A small network was shown many inputs. Here are its activations along a few directions, one row for each input.
Each table varies a few parts of the input and shows all the possible inputs, shuffled.
A made-up example of a description, with smaller parts first: one of 4 places along a line, together with either a single point or one of 11 places along a line or (one of 3 separate values, together with one of 8 places around a ring).
Shared parts are said once, and a part with two or three values counts as separate values.
(in the rows, 100 means zero)

Other details of the inputs vary at random and push rows far along two fixed directions, the same in every table; ignore that.

Table:
row 1: [162,70,54,111,77,145,109,70,73,99,99,103,157,104,53]
row 2: [126,166,118,103,34,150,62,37,86,79,80,68,37,95,112]
row 3: [96,47,86,107,135,27,133,138,138,112,114,147,141,105,104]
row 4: [24,51,67,137,149,37,138,145,172,133,113,147,177,59,99]
row 5: [92,70,78,117,166,23,117,126,135,115,100,133,166,77,120]
row 6: [77,53,76,115,140,13,117,145,121,126,106,126,161,80,109]
row 7: [81,47,87,120,135,15,124,143,123,119,117,129,155,83,121]
row 8: [120,176,94,106,42,154,59,64,84,88,65,67,47,95,100]
row 9: [161,54,83,112,54,137,116,62,73,89,119,111,140,114,53]
row 10: [168,65,53,119,43,110,101,57,97,96,89,124,138,104,45]
row 11: [55,150,143,86,142,79,85,124,135,95,85,97,43,99,166]
row 12: [153,48,79,130,50,129,108,61,58,96,121,90,155,93,65]
row 13: [54,147,143,66,140,60,93,115,139,96,91,106,42,116,148]
row 14: [41,128,142,72,118,63,95,146,126,100,92,107,25,112,140]
row 15: [127,180,102,100,47,159,56,46,92,81,60,73,48,101,102]
row 16: [147,50,47,132,65,130,110,87,53,112,109,91,167,89,54]
row 17: [92,55,89,90,167,57,128,128,110,110,116,119,160,99,96]
row 18: [35,148,128,67,126,58,86,153,123,109,83,104,27,113,122]
row 19: [168,52,56,129,41,120,112,75,101,96,96,132,134,106,64]
row 20: [119,159,119,88,54,178,64,42,59,79,90,45,50,99,89]
row 21: [86,45,91,111,128,20,130,140,126,110,113,141,140,96,102]
row 22: [88,49,79,94,157,63,136,162,108,124,119,129,146,109,84]
row 23: [83,58,79,110,191,54,131,156,114,119,118,115,175,85,115]
row 24: [91,42,44,147,78,143,131,66,105,113,122,114,184,68,47]
row 25: [96,64,88,122,159,27,123,122,136,108,111,136,159,81,132]
row 26: [166,75,45,142,56,106,98,55,87,104,88,106,166,71,68]
row 27: [55,135,153,61,145,108,97,128,112,97,104,87,45,121,141]
row 28: [160,65,40,125,56,108,107,86,100,105,88,130,141,106,49]
row 29: [46,146,136,91,141,70,90,145,130,104,91,92,43,92,167]
row 30: [158,58,77,133,87,141,110,71,79,93,116,101,161,90,87]
row 31: [123,151,125,101,46,195,66,54,60,78,96,50,40,103,105]
row 32: [92,55,104,111,170,58,128,126,111,102,131,115,163,88,121]
row 33: [54,163,124,68,139,74,84,132,135,104,73,100,42,117,133]
row 34: [160,61,56,124,33,103,100,58,83,96,88,119,141,95,41]
row 35: [39,122,158,65,128,96,102,144,97,99,110,88,30,120,128]
row 36: [110,137,131,93,34,181,68,61,54,84,100,53,34,110,99]
row 37: [47,142,153,76,147,94,93,123,102,96,115,68,49,99,146]
row 38: [52,126,153,60,129,107,103,139,109,101,111,95,34,128,128]
row 39: [96,51,78,114,156,35,132,145,142,115,102,144,150,99,124]
row 40: [34,132,140,81,126,60,88,151,124,107,96,94,38,99,160]
row 41: [148,47,73,113,60,121,114,69,61,96,107,103,148,101,38]
row 42: [41,124,162,61,129,82,103,130,99,94,115,86,37,119,122]
row 43: [108,161,97,97,27,144,56,67,76,94,71,69,39,103,93]
row 44: [133,167,109,80,37,152,58,26,93,77,64,81,39,116,84]
row 45: [160,65,67,123,87,131,104,51,73,89,108,95,172,86,66]
row 46: [117,165,105,93,55,188,66,61,57,84,85,45,49,100,90]
row 47: [57,139,156,56,143,97,97,111,110,90,110,85,48,120,134]
row 48: [33,137,141,57,137,92,97,149,94,107,100,84,31,118,112]
row 49: [161,58,71,106,58,138,111,62,70,95,108,108,142,109,40]
row 50: [110,145,123,82,37,170,63,44,51,82,92,47,45,107,81]
Each input here is: one of 2 separate values, together with either a single point or (one of 4 places along a line, together with one of 6 places around a ring).
Changing only the choice among 2 separate values turns row 36 into row 40. The same change can be made to row 38. Which row results? -> row 19
Changing only the choice among 2 separate values turns row 47 into row 13. The same change can be made to row 49. Which row results? -> row 10
Which other rows does row 23 become when the choice among 2 separate values takes its other values? List them by row number. -> row 15
Which other rows does row 12 become when the place on the line of 4 takes its other values? List them by row number. -> row 16, row 36, row 50
Start at row 21 and move only the place on the ring of 6, one step at a time. The first step leads to row 7. Which rows follow, in order? -> row 2, row 25, row 13, row 3

Table:
row 51: [113,60,79,132,98,77,120,110,102,104,107,117,139,83,102]
row 52: [151,91,75,111,41,141,91,69,83,91,85,101,103,108,80]
row 53: [62,95,105,97,134,55,105,130,107,110,104,103,111,91,115]
row 54: [91,135,98,94,94,112,82,103,103,103,88,84,71,100,111]
row 55: [80,118,112,103,102,104,98,105,119,97,97,106,76,96,112]
row 56: [104,127,120,83,109,101,88,90,100,90,91,90,77,105,104]
row 57: [147,95,73,125,55,135,95,78,85,92,91,102,109,96,85]
row 58: [89,142,116,90,102,111,81,86,107,95,91,84,69,98,122]
row 59: [133,62,81,112,108,73,117,96,106,105,113,122,152,101,87]
row 60: [78,126,123,83,86,115,88,93,117,95,90,99,55,112,110]
row 61: [94,127,128,83,100,104,85,90,110,93,92,95,58,112,125]
row 62: [84,105,118,82,119,125,101,124,80,101,112,79,84,111,106]
row 63: [59,90,100,104,138,48,107,138,120,119,107,103,114,83,124]
row 64: [125,53,78,118,91,135,123,83,81,102,121,102,150,97,64]
row 65: [50,69,111,92,165,13,127,163,126,120,121,123,119,99,124]
row 66: [151,96,86,125,63,131,94,61,91,87,95,99,114,94,92]
row 67: [114,62,74,110,96,86,120,98,111,104,112,127,142,100,74]
row 68: [84,132,125,82,87,102,81,93,88,90,91,82,52,103,103]
row 69: [83,139,120,81,89,123,84,82,102,89,85,90,51,109,92]
row 70: [75,129,109,88,101,112,88,92,108,96,90,95,82,101,96]
row 71: [126,75,76,118,109,90,110,86,96,100,99,110,153,92,91]
row 72: [96,139,115,78,98,109,83,105,93,94,83,86,53,112,98]
row 73: [146,99,65,117,58,135,93,68,71,99,84,98,121,100,69]
row 74: [85,123,136,76,118,131,97,95,83,91,113,75,69,109,118]
row 75: [82,120,127,83,79,102,81,99,102,94,94,91,54,106,119]
row 76: [105,71,65,123,106,87,115,99,115,113,104,117,148,83,86]
row 77: [63,75,100,88,173,21,128,177,131,122,114,129,121,106,121]
row 78: [131,48,83,123,82,123,116,86,63,102,124,91,152,94,69]
Changing only one part turns row 77 into row 59. The same change can be made to row 72. Which row results? -> row 56
What is each input in this table made of? -> one of 4 separate values, together with either a single point or one of 6 places around a ring
Which other rows does row 60 become when the place on the ring of 6 takes its other values? List them by row number. -> row 55, row 67, row 69, row 70, row 76
Start at row 53 and move only the place on the ring of 6, one step at a time. The first step leads to row 68. Which rows follow, in order? -> row 65, row 75, row 51, row 63
